These are the activations of a small neural network, seen along a few directions. Each row is one input.
Each table varies a few parts of the input and shows all the possible inputs, shuffled.
A made-up example of a description, with smaller parts first: one of 2 separate values, together with either a single point or one of 9 places along a line or (one of 6 places along a line, together with one of 8 places around a ring).
Shared parts are said once, and a part with two or three values counts as separate values.
(in the rows, 128 means zero)

Other details of the inputs vary at random and push rows far along two fixed directions, the same in every table; ignore that.

A family of inputs:
x1: [151 132 180 109  96 144 134 139 201 106 163 136]
x2: [166 187  89 118 162 162 123 169  56 105  18 125]
x3: [ 51 133  87 123 151  64 150 141 123 178 165  91]
x4: [166  89 178 126  95 152 119 108 178  93 168 141]
x5: [146 169 116 116 142 167 135 167  81  97  54 133]
x6: [ 38 126  73 171 143  70 108  72 113 187 149 127]
x7: [176 185 134 141 140 204 136 179  90  95  65 151]
x8: [148 180 122 151 181 128 114 174  26 131  55 158]
x9: [130 206 123 158 139 169 103 132  97 109  37 172]
x10: [ 57  90  70 128 144  66 142 105 101 172 169  88]
x11: [166 155 109 176 140 177 118 160  34 111  70 134]
x12: [ 77  97  57 123 158  63 134  97  99 177 146  82]
x13: [ 63 122 110 130 179  48 118 141 107 190 169 120]
x14: [158  96 165 121  72 160 149 107 192  99 157 114]
x15: [150 123 163  67  89 141 138 119 208 102 135 123]
x16: [172  84 184 126  94 146 110 110 176 107 163 148]
x17: [147  94 152 129  93 153 150 103 188 116 189 128]
x18: [ 58 123 109 122 171  53 124 133 125 174 188 114]
x19: [163  90 156  93  77 153 137  90 187 101 143 115]
x20: [179  80 182 129  96 138 117 112 177 110 158 161]
Each input here is: one of 2 separate values, together with either a single point or one of 9 places along a line.
The inputs of x10 and x5 match in every part but the choice among 2 separate values. If x12 is changed in the same way as x10 into x5, which row does it become?
> x2
Change only the choice among 2 separate values in x8. List by row number the other rows that result.
> x20

A family of inputs:
x21: [143 153 141 109  87 151 138 140 150  93  90 108]
x22: [163 153 126 106 121 196 128 123 130  84  52 146]
x23: [ 99  94  89 142 136  95 137 111  78 162 139 104]
x24: [102 141 101 179 162 121 124 148  55 155 122 139]
x25: [ 98 162  69 124 153  96 147 140  94 164 100  90]
x26: [163 110 195 134  88 166 128 114 216  98 186 151]
x27: [215 134 128 138 129 193 104 136  69  71  34 139]
x28: [ 91 102  82 149 137 108 146 120  89 159 155  99]
x29: [ 68 116  56 151 161 101 135 118  86 168 174  83]
x30: [161  85 140 110 103 129 119  97 157 112 142 118]
x31: [136 185  92 190 182 177 104 169  22 124  79 144]
x32: [ 70 163 115 136 136  74 123 150 113 157 127 117]
x33: [120 132 195 102  82 144 117 106 223  86 147 154]
x34: [ 79 109 135  92  94 111 138  92 196 115 157 107]
x35: [148 148 112 161 168 129  89 145  36 134  73 151]
x36: [ 84  93  87 144 129  89 153 114  93 165 163 102]
x37: [159 100 193 136  80 144 138 116 190 108 171 159]
x38: [ 80 175  90 139 168  70 132 151 101 184 123 117]
x39: [129 168  73 120 162 137 143 136  88 145  70 120]
x40: [211 116 214 138  78 194 118 127 170  74 107 178]
x41: [204 129 136 137 114 194 119 131  76  85  57 136]
x42: [169  88 201 117  83 132 115 100 209 111 174 155]
x43: [168 116 216  60 110 134 142 175 224  93 177 145]
x44: [ 30 102 118  96 139  37 129  79 218 186 225 132]
x45: [ 44 109 114  97 144  20 142  87 233 208 237 119]
x46: [222 126 196 130 104 184  94 127 156  66  87 173]
x47: [ 84 109  75 149 149 109 139 118  93 161 162  91]
x48: [146 166  94  99 187 148 145 215  19 115  56 108]
The inputs of x38 and x25 match in every part but one. If x45 is changed in the same way as x38 into x25, which row does it become?
> x39
What do these inputs look like to the network?
> one of 2 separate values, together with either a single point or one of 5 places around a ring or one of 8 places along a line
Change only the choice among 2 separate values in x44. List by row number the other rows that result.
> x22
Change only the choice among 2 separate values in x24. List by row number the other rows that result.
> x28

A family of inputs:
x49: [ 83  96 126  93 138  65 156 110 212 169 227 116]
x50: [168 148 137 156 133 191 115 147  68  84  75 146]
x51: [195 131 170  90 118 169 124 133 195  83 122 147]
x52: [100 102  85 135 140 101 135 109 105 164 139  99]
x53: [ 87 150  97 126 147 109 122 119  90 135  71 142]
x54: [125 129 109 142 133 158 120 136  86 117 119 131]
x55: [185 106 193 133  84 146 118 119 181  95 147 162]
x56: [ 62 122 110 125 107  68 142  94 216 159 203  93]
x57: [155 124 182  98  84 160 161 147 203 104 151 138]
x58: [119 148 104 116 161 108 111 156  78 133  94 110]
x59: [113 128  88 144 147 137 130 127  67 132 108 111]
x60: [ 77 152 112 139 156  95 111 112 125 179 146 136]
x61: [184 105 189 134  88 173 122 120 179  85 135 150]
x62: [ 80 136 116 116 139  79 135 151  98 154 137  99]
x63: [188 139 114 133 120 176 132 127  81 111  61 129]
x64: [126 134 115 167 155 113 115 141  63 143 112 138]
What do these inputs look like to the network?
> either one of 3 separate values or one of 5 places around a ring or one of 8 places along a line

A family of inputs:
x65: [102 145 101 110 141 120 128 121 143 143 135 111]
x66: [ 92 137  71 161 153 113 131 126  31 148 106 117]
x67: [143 158 134 137 112 145 120 122 125 102  81 135]
x68: [124  92 143 126 103 108 139  97 190 147 168 140]
x69: [158 120 124 144 114 155 142 123 139 110 133 110]
x70: [105 115 145 117 129  78 120  99 188 165 183 127]
x71: [110 146 108 122 136  99 137 136 139 159 143 123]
x72: [115 118 170 117 107  93 115 107 187 139 166 132]
x73: [157 150 140 108 118 171 156 144 155  95 103 132]
x74: [138 155 114 128 134 156 111 116 124 121  87 130]
x75: [131 148 143 116 145 144 129 171 108 101 105 142]
x76: [128  90 166 133 103 109 130 121 170 132 191 110]
x77: [172 150 149 131 108 155 122 127 154 115  98 151]
x78: [106  83 123 130 139  84 127 116 166 151 215 107]
x79: [174  87 137  70 113 107 126 126 121 107  96 104]
x80: [115 154 107 123 168 107 116 148 112 140 128 134]
x81: [119 153 118 131 126 143 107 121 109 118  85 126]
x82: [159 130 148 145 137 154 119 127 115 124  97 156]
x83: [138  90 139 133 100 115 145 117 183 142 192 110]
x84: [155  86 102  73 144  83 131 121 111 142 111  95]
x85: [173 135 138 140 113 179 132 114 136  93  79 151]
x86: [146 161 142 127 111 144 129 154 124 113  96 138]
x87: [ 98 116 145  96 101 108 160 122 194 120 168 111]
x88: [114 150 121 121 165 122 143 161 102 150 121 127]
x89: [146 127 159 145 123 146 115 130 111 116  97 154]
x90: [115 116  92 134 140 140 127 107  97 143 136 120]
x91: [ 65 111 121  92 122  97 148 122 170 144 176  99]
x92: [ 97 163 113 136 160  98 119 156  77 155 110 124]
x93: [ 66 133  69 162 161  86 128 118  52 162 100 118]
x94: [135 128 112 136 134 162 120 111 115 121  91 137]
x95: [167 125 143 139 100 191 122 135 120  83 102 115]
x96: [149 129 144 148 108 151 125 131 111 114  87 153]
x97: [123 127 156 103 123 101 132 120 198 146 180 127]
x98: [122 105 116 134 149 114 120 117 114 142 167 140]
x99: [ 64 124 109 110 120  61 142 108 173 156 182 100]
x100: [162 146 149 111 115 166 154 158 151 110 109 141]
x101: [124  84 156 128 109 106 122 121 176 118 198 116]
x102: [105 115 170  97 115 104 147 138 184 134 177 123]
x103: [146 114 123 132 113 148 141 102 138 119 142 131]
x104: [122  88 150 125  86 112 139 104 166 136 186 132]
x105: [118 110 136 127 107 145 120 102 144 114 117 132]
x106: [178 154 154 129 134 164 101 136 138  94  90 162]
x107: [103 113 154  98  98 103 158 137 190 135 175 121]
x108: [127 124  92 147 143 149 127 129  93 133 123  99]
x109: [ 77 126  87 161 171  85 120 134  26 179 136 121]
x110: [125 110 110 140 126 118 138 116 113 156 156 132]
x111: [ 85 108 127  95 151  80 144 133 180 152 198 121]
x112: [163 121 143 148 132 149 127 141 119 126 137 122]
x113: [ 78 122  78 157 177  87 111 137  28 162 137 129]
x114: [171 119 156 147  90 163 133 144 131 101 123 125]
x115: [131 151 134 138 144 124  97 140 103 115  97 148]
x116: [ 64 168  62 136 171 101 117 146  48 160  93 102]
x117: [125 120 115 146 153 120 125 124  83 158 144 134]
x118: [164 125 143 131  99 195 120 119 110  86  97 139]
x119: [ 85 139  61 173 162 100 133 143  28 153 110  90]
x120: [131 155 127 144 121 125 116 137 103 131  88 140]
x121: [165 125 164 139 119 166 106 134 123  84  90 168]
x122: [162 161 136 116 114 161 138 131 160  99 101 133]
x123: [ 97 144  94 110 155 135 144 143 113 141 118 110]
x124: [167 118 155 133 130 159 112 123 146 100 112 165]
x125: [164 159 162 117 124 160 110 157 134  83  96 153]
x126: [174 162 138 133 114 171 123 119 143  95  75 144]
What do these inputs look like to the network?
> one of 2 separate values, together with either a single point or (one of 5 places along a line, together with one of 6 places along a line)
The inputs of x93 and x85 match in every part but the choice among 2 separate values. If x75 is changed in the same way as x93 into x85, which row does it become?
> x111
The inputs of x84 and x79 match in every part but the choice among 2 separate values. If x100 is changed in the same way as x84 into x79, which row does it become?
> x107
Change only the place on the line of 5 in x66. List by row number the other rows that result.
> x104, x109, x113, x118
Change only the choice among 2 separate values in x122. List by row number the other rows that result.
> x99
